A small network was trained on invented records. Each row is its activation on one of them, seen along a few directions.
Here are examples, each followed by its value of one field, E.
The word missing means that the record has no E.
Other fields move the rows too, some of them a lot.
In the rows, 500 means zero.
Strong random noise was added to every row along 6 fixed directions; ignore it. To show where, here is one row again and again, with new noise each time:
[256 513 519 386 429 543 444 484 469 580 426 580 431 406 615 450 576 589 352]
[530 652 502 466 477 458 484 552 458 435 517 545 453 548 484 486 463 468 546]
[416 646 432 408 570 491 620 528 550 554 503 566 321 328 573 336 423 606 298]
[514 519 701 774 335 524 768 666 444 489 711 509 601 527 482 662 362 245 579]
[499 501 544 572 444 459 559 451 434 455 456 582 454 672 309 525 483 481 574]
[280 495 433 371 596 554 491 542 477 730 511 614 226 488 743 458 352 660 254]
[433 628 580 472 388 509 496 621 479 472 595 485 570 367 646 501 562 391 522]
[293 588 572 492 375 546 640 528 522 516 481 557 505 240 554 414 545 514 303]

[590 176 613 603 400 541 391 477 455 488 616 298 819 531 603 660 826 304 783]
e11
[525 331 450 594 640 451 614 428 516 619 481 565 325 734 336 508 373 568 524]
e7
[476 616 447 358 579 464 374 592 558 510 579 448 474 421 698 422 586 520 572]
e8
[416 482 531 485 463 523 493 482 446 543 484 548 464 525 505 504 491 516 456]
e16
[489 594 559 502 431 434 540 515 543 435 590 435 599 388 467 364 744 391 703]
e17
[404 450 688 708 244 586 588 454 385 361 372 589 683 564 292 704 466 428 428]
e18
[712 618 406 470 601 404 596 399 591 315 472 427 531 413 295 337 591 555 579]
e5
[481 463 543 636 532 508 815 564 573 631 698 446 459 318 563 405 460 420 427]
e10
[737 494 473 327 536 411 186 515 484 366 616 284 707 478 634 452 874 359 885]
e1
[569 427 430 551 654 395 759 337 612 557 445 530 328 497 205 284 521 574 494]
e19
[470 685 578 508 400 493 618 505 489 357 488 546 541 393 430 440 541 467 471]
missing
[372 410 524 443 493 535 341 440 432 533 397 576 461 685 516 595 532 581 519]
e4
[387 295 553 587 437 544 545 403 463 550 460 485 538 561 433 536 596 526 514]
e2
[727 450 468 596 558 507 596 508 526 453 506 459 523 535 406 568 365 464 482]
e12
[624 637 462 565 599 485 713 563 521 466 523 574 342 504 427 467 211 525 352]
e9
[516 581 631 610 279 535 494 611 458 373 581 412 768 371 530 616 554 301 557]
e13
[337 537 602 494 389 533 565 553 495 549 569 512 551 342 616 465 588 440 457]
e14
[371 433 641 646 337 575 519 543 410 507 468 579 577 606 461 691 394 424 464]
e7
[190 327 595 504 380 548 319 442 359 668 429 606 443 771 543 628 591 535 575]
e17
[568 478 514 634 460 490 559 456 440 414 465 507 530 632 319 573 452 477 555]
e2
[671 377 384 455 652 434 578 428 662 542 555 331 529 275 469 285 697 521 537]
e15
[762 550 334 429 763 478 458 590 505 565 603 479 293 628 644 535 213 542 470]
e1
[586 197 370 456 688 432 347 405 467 729 552 443 329 831 510 508 561 552 691]
e20
[300 487 659 630 309 586 532 562 464 492 481 551 608 512 518 670 472 428 461]
e8
[648 542 523 537 407 493 515 487 518 321 449 439 705 370 392 505 579 427 532]
e12
[717 618 535 538 385 433 594 448 557 252 475 389 745 270 286 362 731 354 620]
e6
[504 610 484 487 607 503 651 655 561 630 678 495 357 337 708 415 319 452 373]
e19
[679 499 528 581 549 457 563 674 556 509 780 317 618 423 680 524 555 283 717]
e7
[306 476 700 587 306 543 545 564 462 513 565 511 638 453 558 579 625 343 589]
e3
[740 694 344 384 614 413 279 446 442 265 347 554 409 785 312 524 357 603 605]
e5
[799 298 506 692 555 516 585 532 547 467 668 321 693 575 446 628 481 353 674]
missing
[480 129 626 732 479 558 820 452 602 620 693 324 678 328 515 492 703 382 566]
e5
[641 377 496 657 439 513 556 371 472 413 318 545 554 649 170 620 380 512 441]
e15
[423 496 467 463 601 543 474 538 469 610 498 596 328 632 612 595 287 610 391]
e4
[637 894 402 485 474 400 459 494 501 244 336 628 445 619 168 439 294 566 490]
missing
[432 557 359 424 650 477 551 438 513 621 423 596 215 534 480 365 327 693 296]
e10
[479 386 618 690 435 444 854 393 575 497 540 486 559 387 233 387 649 418 573]
e14
[690 579 471 588 573 386 791 452 585 432 604 440 498 387 286 333 515 447 595]
e16
[477 482 624 551 358 534 520 557 494 436 541 450 673 380 548 551 631 354 570]
e9
[706 359 471 618 608 511 558 592 513 624 673 408 488 575 596 629 309 397 536]
e15
[340 778 677 534 227 533 498 631 461 353 523 541 689 307 524 519 567 351 512]
e17
[716 458 443 545 531 383 584 378 573 418 490 400 564 496 221 341 676 442 691]
e20
[317 396 480 360 407 527 206 325 415 457 247 540 547 583 420 508 712 652 501]
e2
[481 705 593 445 332 513 247 617 438 310 477 483 687 541 591 642 581 380 662]
e8
[609 817 557 494 323 468 322 594 348 233 383 624 584 717 337 681 307 397 589]
e16
[216 719 502 292 392 562 431 504 527 492 323 609 460 147 627 341 544 620 160]
e19
[362 199 584 614 515 472 669 388 525 655 568 492 462 596 402 450 720 469 666]
e3
[632 524 425 436 509 426 500 341 533 389 369 469 546 418 289 362 652 557 514]
e6
[334 466 648 629 295 609 522 643 444 546 576 493 646 385 667 675 398 361 389]
e13
[373 648 532 346 486 495 327 615 468 536 549 537 459 497 722 522 541 464 561]
e3
[325 347 521 522 477 500 555 361 502 609 386 563 433 534 361 437 583 592 431]
e10
[625 402 476 504 568 450 582 425 555 496 533 416 540 422 420 425 637 484 590]
e1
[731 639 506 640 499 494 720 594 514 415 587 491 519 425 421 513 263 381 426]
e6
[733 879 452 373 478 462 267 650 436 240 420 553 509 605 502 613 301 433 563]
e9
[414 517 509 539 527 530 623 514 528 522 453 590 404 479 476 513 345 565 347]
e4
[368 296 572 459 363 617 261 464 391 532 421 498 670 559 679 701 631 500 496]
e11
[789 316 353 453 727 389 296 491 466 626 609 407 356 907 516 569 448 457 819]
e20
[584 161 529 726 552 534 785 374 543 577 551 452 555 516 360 533 514 488 500]
e11
[609 216 543 714 576 483 671 401 455 557 548 514 445 801 280 612 397 479 626]
e18
[661 456 390 395 679 353 452 388 523 491 537 443 377 663 379 311 682 539 763]
e14
[517 435 536 549 411 506 349 451 395 451 398 530 563 729 371 654 483 471 591]
e13
[608 712 500 547 487 486 685 486 531 324 451 539 525 362 340 454 377 531 371]
e18
[455 536 560 594 356 603 614 533 498 426 417 522 631 275 484 564 407 483 243]
e12

Which value of E does each new row have?
[557 461 433 389 537 502 362 489 482 539 492 459 486 487 620 473 563 511 497]
e6
[585 552 496 460 573 403 547 549 552 497 642 436 483 460 521 382 616 418 685]
e14
[404 439 429 333 518 475 315 328 435 514 320 568 410 617 422 407 670 649 516]
e16
[592 678 521 570 507 465 687 631 536 490 673 461 495 368 557 444 384 382 501]
e10
[356 567 518 502 444 544 565 487 516 506 367 598 464 394 457 492 413 578 284]
e7
[658 724 434 552 599 421 553 532 469 361 501 600 347 762 311 509 242 541 575]
e8
[810 682 386 463 573 464 278 615 416 373 508 505 465 728 491 643 198 456 563]
e15
[424 365 563 523 541 577 602 635 553 682 712 404 530 303 834 537 496 431 421]
e18
[417 468 502 551 553 521 569 538 491 587 568 546 386 610 556 542 370 550 465]
e8
[590 524 501 622 458 561 580 599 488 497 547 488 548 425 532 610 278 432 347]
e15
[232 346 626 539 335 505 397 397 422 567 406 569 546 660 390 554 689 483 621]
e17
[549 858 555 529 411 440 536 579 465 285 432 630 491 560 315 527 335 421 538]
e3
[480 377 655 689 427 562 755 632 528 582 711 432 602 365 615 576 472 310 500]
e9
[217 417 503 474 488 555 444 446 468 625 365 654 358 620 507 547 429 667 349]
e8
[347 685 416 328 519 498 419 481 560 452 400 524 443 299 582 336 604 661 360]
e8
[726 621 366 357 674 421 403 496 533 394 538 414 454 487 544 383 563 538 604]
e18
[471 539 521 349 297 557 103 457 386 309 264 495 740 493 524 627 689 506 507]
e12
[654 611 445 463 557 475 424 620 491 488 640 417 512 506 637 511 431 424 576]
e13
[384 349 508 480 518 515 477 451 476 672 526 488 431 553 577 484 566 527 498]
e10
[644 350 508 695 496 520 558 369 381 416 356 617 475 898 180 716 288 530 521]
e11
[362 597 550 590 469 491 700 492 502 555 471 636 370 515 362 462 367 540 395]
e17
